A small network was shown many inputs. Here are its activations along a few directions, one row for each input.
Each table varies a few parts of the input and shows all the possible inputs, shuffled.
Descriptions start from the smaller parts, as in this example, which fits no table here: ring(5) and (point or line(9) or (values(3) and line(4))).
Shared parts are said once, and a part with two or three values counts as separate values.

Other details of the inputs shift rows strongly along two fixed directions, in all tables alike. That doesn't count.

Rows:
x1: [ 65 -47 -25  11  28  -1 -33  12   9 -22   1]
x2: [ 54 -37 -26 -12  35  10  -3 -31  -3  -9  11]
x3: [-51   7   9 -63  24  83 -42  28  52  35  -2]
x4: [ 13  21  23  71 -61 -54  27  -9 -10 -17 -28]
x5: [ 58 -55 -28   4  37  -5 -18  12  -3 -13   9]
x6: [-97  73  52  -9 -65  27   4  28  12  36 -50]
x7: [ 44 -27   3 -22  49   7  -9 -39  -4 -13  32]
x8: [ 49 -24 -16  -7  53   4 -15 -18  -1 -13  32]
x9: [-114   63   34  -27  -43   20   31   32  -11   34  -34]
x10: [  3  50  43  44 -38 -67  16 -32  -1 -11   3]
x11: [-26  32  16  16 -18 -77  51 -29 -36 -12  35]
x12: [ -7  10   5  56 -38 -64  51  -7 -35 -17 -13]
x13: [ 74 -26  -9   5  13  18 -28 -33  21 -10  -4]
x14: [-50   4  14 -67  12 104 -37  21  20  26 -30]
x15: [ 79 -43 -10  19  15   5 -41  12  22 -14  -4]
x16: [-23  30  21  14 -30 -57  56 -37 -69 -22   8]
x17: [-15   5 -16  42 -29 -89  40  20 -37 -10  11]
x18: [ -1  18   7  62 -48 -60  36  -7 -24 -26 -22]
x19: [ 40 -64 -29  -4  27  17   4 -17 -27 -15  16]
x20: [-62  -5 -23 -66  37  74 -25  49  30  43  24]
x21: [ 61 -29 -24  -5  25  13 -19 -32   8 -18   2]
x22: [-92  79  28   8 -48   4  -6  58  47  43 -21]
x23: [-45  10 -10 -49  28  79 -48  49  54  34  -2]
x24: [ 43 -44 -37 -22  34   8   4 -31 -16  -8  27]
Description of these inputs: line(4) and line(6).
The inputs of x22 and x8 match in every part but the line(4) part. If x10 is changed in the same way as x22 into x8, which row does it become?
Answer: x7
Which other rows does x11 become when the line(6) part takes its other values? List them by row number.
Answer: x16, x17, x19, x20, x24

Rows:
x25: [-66  41  10   9 -32 -29  24  32   0  18  -3]
x26: [-18  27  17   9 -18 -11   1   2   8   4  -4]
x27: [-69  40  -3  18 -48 -10   9  60  33  30 -29]
x28: [ 32 -72 -20 -69  59 124 -65  16  35  18  -6]
x29: [-27   6  -3   3 -15 -14  21   9 -11   6  -1]
x30: [-32  26  14  -6 -14   4   4   6   5   9 -10]
x31: [-15 -16  -2 -40  20  71 -30  22  19  18 -11]
x32: [-49  22   8 -18 -21  23   6  14   7  19 -18]
x33: [-46  10   9 -30  -2  55 -28  43  36  32 -16]
x34: [-88  26   3 -30 -15  30  -1  60  21  39 -11]
x35: [-63  47  10   4 -29 -37  32  13 -12  11   2]
x36: [ 25  26  21  60 -32 -83  31 -27 -29 -30   0]
x37: [ -6 -23 -10 -28  24  33 -15  18   7  10   7]
x38: [ 46 -20 -10  10  21 -24  10 -39 -21 -24  24]
x39: [-12  -5   2 -44  23  66 -34  11  32  23  -1]
x40: [-26 -17 -16 -54  30  64 -17  14  14  22   5]
x41: [101 -56 -29  29  25 -18 -14 -29  -4 -32  10]
x42: [ 58 -24   1  24   5 -21   3 -34 -20 -26   3]
x43: [ 63 -51  -6 -19  44  43 -39 -14   8 -13   6]
x44: [-62  42  10  10 -29 -38  31  23 -16   9   0]
x45: [-17  32  19  27 -29 -42  21  -2 -19  -9  -8]
x46: [-26  25   6  19 -19 -50  33   0 -29  -8   7]
x47: [ 28 -45 -18 -37  48  50 -30   3  12   5  17]
x48: [-30   5  -3  -9 -16  58 -39  57  59  34 -38]
x49: [-90  44   5 -16 -35  -2  33  25   1  32  -9]
x50: [ 63 -42  -6 -22  45  45 -39 -26  14 -11  13]
x51: [ 74   4   4  88 -39 -93  21 -34 -20 -42 -13]
x52: [ 55 -37 -13  16  18 -30  14 -34 -36 -30  17]
x53: [-12 -25 -16 -35  21  40  -5  10  -6  10   5]
x54: [ 36 -18  -9  -9  29  -8   2 -33 -14 -13  25]
x55: [ 79 -29   0   3  34  -4 -13 -53 -11 -29  19]
x56: [113 -43 -10  37  24 -13 -38 -26  13 -34   2]
x57: [-47   8   9 -31  -2  55 -27  46  32  30 -18]
x58: [ 23  12  12  30 -13 -36  14 -30 -13 -19   1]
x59: [ 11  18   6  54 -27 -92  49 -25 -47 -31   9]
x60: [ 47 -44 -18 -12  40  19 -13 -18  -7 -12  19]
x61: [-79  50  18  -7 -45   4  22  22  10  29 -23]
x62: [ 80 -55  -9 -22  56  42 -42 -27  -2 -21  16]
x63: [ 49 -13   2  11  13 -14   2 -42 -19 -26   7]
x64: [ 49 -23   1  11  15   1 -11 -22  -5 -18   2]
x65: [   9   41   15   64  -35 -118   56  -39  -45  -33   21]
x66: [  3   5  -9  21 -12 -16  -9  28  23   5  -7]
x67: [ 31   5   9  32 -16 -41  19 -37 -21 -23   2]
x68: [-62  50  11   5 -29 -37  33  10  -6  15   5]
x69: [-84  26   9 -57  -3  80 -27  53  44  48 -21]
x70: [ 48 -48 -21 -37  57  38 -23 -26  -4 -10  26]
x71: [ 17 -33  -9 -53  43  88 -43  -3  30  16   1]
x72: [-26  24   3  21 -21 -47  36  -2 -32  -8   4]
x73: [-71  26  -6  -9 -29  28 -14  74  51  42 -27]
x74: [ 21  25  19  62 -37 -84  37 -27 -37 -33  -6]
x75: [ 80 -46  -7   6  30   1 -10 -45 -27 -34  10]
x76: [-87  37   6 -25 -20  20   8  41  21  37  -5]
x77: [ 80 -21  -4  45   1 -27 -22 -15  13 -26  -8]
x78: [-22  12  -3 -10   0  -5  17  -8  -7   6   9]
x79: [-79  66  14  32 -64 -79  69   3 -35   5  -9]
x80: [ -8 -21 -14 -32  19  39  -7   1   7  13   9]
The inputs of x77 and x73 match in every part but one. If x74 is changed in the same way as x77 into x73, which row does it become?
Answer: x59
The inputs of x26 and x65 match in every part but one. If x51 is changed in the same way as x26 into x65, which row does it become?
Answer: x41
Describe the family of inputs behind these rows.
Answer: values(2) and line(4) and (point or ring(6))
Which other rows does x58 become when the values(2) part takes its other values? List them by row number.
Answer: x38
A walk changes only the ring(6) part. It starts at x33 and steps to x26. List the rest of the walk in order.
Answer: x39, x69, x62, x57
Which other rows does x27 become when the values(2) part takes its other values? List them by row number.
Answer: x48
A walk changes only the ring(6) part. It starts at x68 and steps to x35. List the rest of the walk in order.
Answer: x44, x34, x25, x65
Which other rows does x63 become when the line(4) part takes its other values? List them by row number.
Answer: x30, x32, x69

Rows:
x81: [-20  17  -6  28 -36 -74  81 -47 -75 -24   3]
x82: [  2  -7 -11   7  11 -15  -5  23  -3  -4   9]
x83: [110 -55   3  -3  40   8   1 -96 -60 -55   8]
x84: [-74  70  27  10 -52   5  -5  41  47  35 -34]
x85: [ 11 -16  14 -70  63  71 -38 -27  13  11  33]
x86: [ 30  -9 -31  38   1 -73  31 -12 -20 -19  26]
x87: [ 15 -23 -22 -23  41  22 -31  25  17   3  19]
x88: [ 99 -32   0  41  18 -46  -5 -48 -23 -46  11]
x89: [-33  12 -15  42 -49 -65  49  24 -19   3  -8]
x90: [  1 -27 -12 -49  39  88 -59  38  51  27  -6]
x91: [-22 -22 -46 -44  35  45 -23  44  40  32  18]
x92: [-58  15  23 -67  -8 120 -25   2  26  37 -42]
x93: [ 81 -85 -48  -5  50  18 -12 -17  -6 -17  23]
x94: [-88  39  19   0 -55  26  -2  69  30  40 -46]
x95: [  89    6   34   11   32  -36   -1 -105  -24  -44   42]
x96: [ 47   9  20  25  25 -94  39 -74 -70 -49  58]
x97: [  2 -40  -8 -43  28  98 -53  37  42  25 -20]
x98: [  1 -15  -7   6   5 -11  -2  21  -8  -5   2]
x99: [  1  -6   8 -25   6  72 -47  16  53  23 -23]
x100: [-78  59  20  60 -76 -87  57  43 -28   1 -23]
x101: [-81  36  18  -9 -39  -6  46   6 -48   5 -22]
x102: [ -7  18   5 -25   8  55 -48  19  63  25 -13]
x103: [ 24  26   6  36 -10 -57   4  -9   0 -17   6]
x104: [ 44 -73 -23 -28  42  62 -43  23   6  -3   1]
x105: [-46  43  30  23 -61   8  -3  29  31  22 -46]
x106: [  9  -1  -8 -12  32 -45  35 -51 -37 -13  58]
x107: [-89  88  43  51 -97 -42  32  35  20  24 -51]
x108: [ 30 -26 -32  23   5 -48  25  -9 -18 -15  20]
Describe the family of inputs behind these rows.
Answer: line(4) and (values(2) or line(5))
The inputs of x95 and x106 match in every part but the line(4) part. If x102 is changed in the same way as x95 into x106, which row does it become?
Answer: x91
A walk changes only the line(4) part. It starts at x89 and steps to x104. List the rest of the walk in order.
Answer: x94, x105
Which other rows does x92 become when the values(2) part takes its other values? List them by row number.
Answer: x95
